These are the activations of a small network on made-up records, seen along a few directions, one row for each record.
Here are examples, each followed by its value of one field, Z.
The largest differences between rows may come from other fields.
(in the rows, 500 means zero)
Random noise pushes rows far along 3 fixed directions. That doesn't count. These rows show it; they differ only by the noise:
[586 583 642 363 421 335 545 477 608 366 489 483 550 180 587 468]
[396 550 476 540 493 570 465 524 359 595 536 558 448 678 388 567]
[496 628 532 375 407 420 530 476 452 445 527 513 503 356 498 544]
[485 518 520 515 501 523 513 523 455 545 533 575 522 520 450 519]
[644 393 722 550 565 406 529 544 746 437 462 538 611 265 595 367]

[571 345 371 679 665 614 570 589 519 635 462 611 611 614 482 437] | z7
[570 623 334 314 424 424 649 481 448 452 500 546 569 276 578 507] | z8
[519 481 543 534 525 407 453 527 609 436 390 424 462 454 558 438] | z1
[350 595 476 422 401 421 374 439 449 442 423 184 281 614 571 566] | z3
[400 564 661 481 472 368 321 518 637 389 338 290 283 553 567 425] | z6
[536 528 254 322 437 335 591 487 521 377 372 240 484 329 713 466] | z6
[384 599 450 448 430 479 443 469 337 494 513 419 390 636 431 599] | z5
[370 668 296 447 419 579 498 477 216 557 548 589 434 673 354 638] | z1
[416 398 541 630 592 428 373 569 626 500 293 251 327 699 616 383] | z8
[604 558 431 392 467 594 674 483 410 537 684 799 711 316 419 558] | z2
[402 597 297 453 474 555 527 519 328 585 503 538 436 642 450 555] | z8
[487 732 313 273 335 400 572 441 315 401 513 503 486 338 492 615] | z1
[529 566 407 376 422 403 591 472 437 440 490 441 537 340 573 517] | z5
[522 667 455 269 350 433 580 409 444 411 570 469 518 265 553 583] | z3
[250 580 251 483 430 537 395 496 221 573 456 262 286 870 444 633] | z5
[331 689 673 436 348 395 318 414 418 426 441 344 217 609 441 567] | z4
[562 586 649 400 431 464 492 451 577 434 559 562 525 313 496 501] | z4
[588 395 404 552 574 451 536 556 614 469 384 405 565 427 625 414] | z7
[481 628 537 382 414 324 435 481 573 346 369 320 397 350 588 488] | z7
[369 532 636 509 477 419 357 508 547 443 422 297 338 609 526 507] | z2
[541 528 437 498 499 668 631 465 373 621 663 782 634 477 383 552] | z4
[398 523 449 551 495 609 481 470 366 605 540 497 433 701 434 560] | z3
[516 530 517 426 471 467 551 490 505 457 534 517 558 371 526 513] | z2
[533 333 519 625 618 447 455 574 678 489 356 376 464 572 615 365] | z6

Here are new rows. What is Z for each?
[420 462 199 522 511 618 546 524 273 618 541 461 507 722 454 588] | z5
[590 547 502 354 422 348 594 465 539 381 480 428 560 218 620 473] | z5
[545 496 594 513 492 378 454 498 603 384 402 446 470 397 540 438] | z1
[646 242 454 737 703 602 605 605 621 647 435 652 636 571 540 324] | z8
[579 488 775 522 499 465 464 454 670 429 539 593 532 331 495 439] | z4
[499 535 276 438 483 470 557 516 418 486 439 427 512 480 555 527] | z7
[375 598 627 511 464 389 305 502 584 404 341 287 305 560 525 475] | z7
[618 588 357 356 434 430 630 476 464 423 521 579 614 244 539 528] | z1
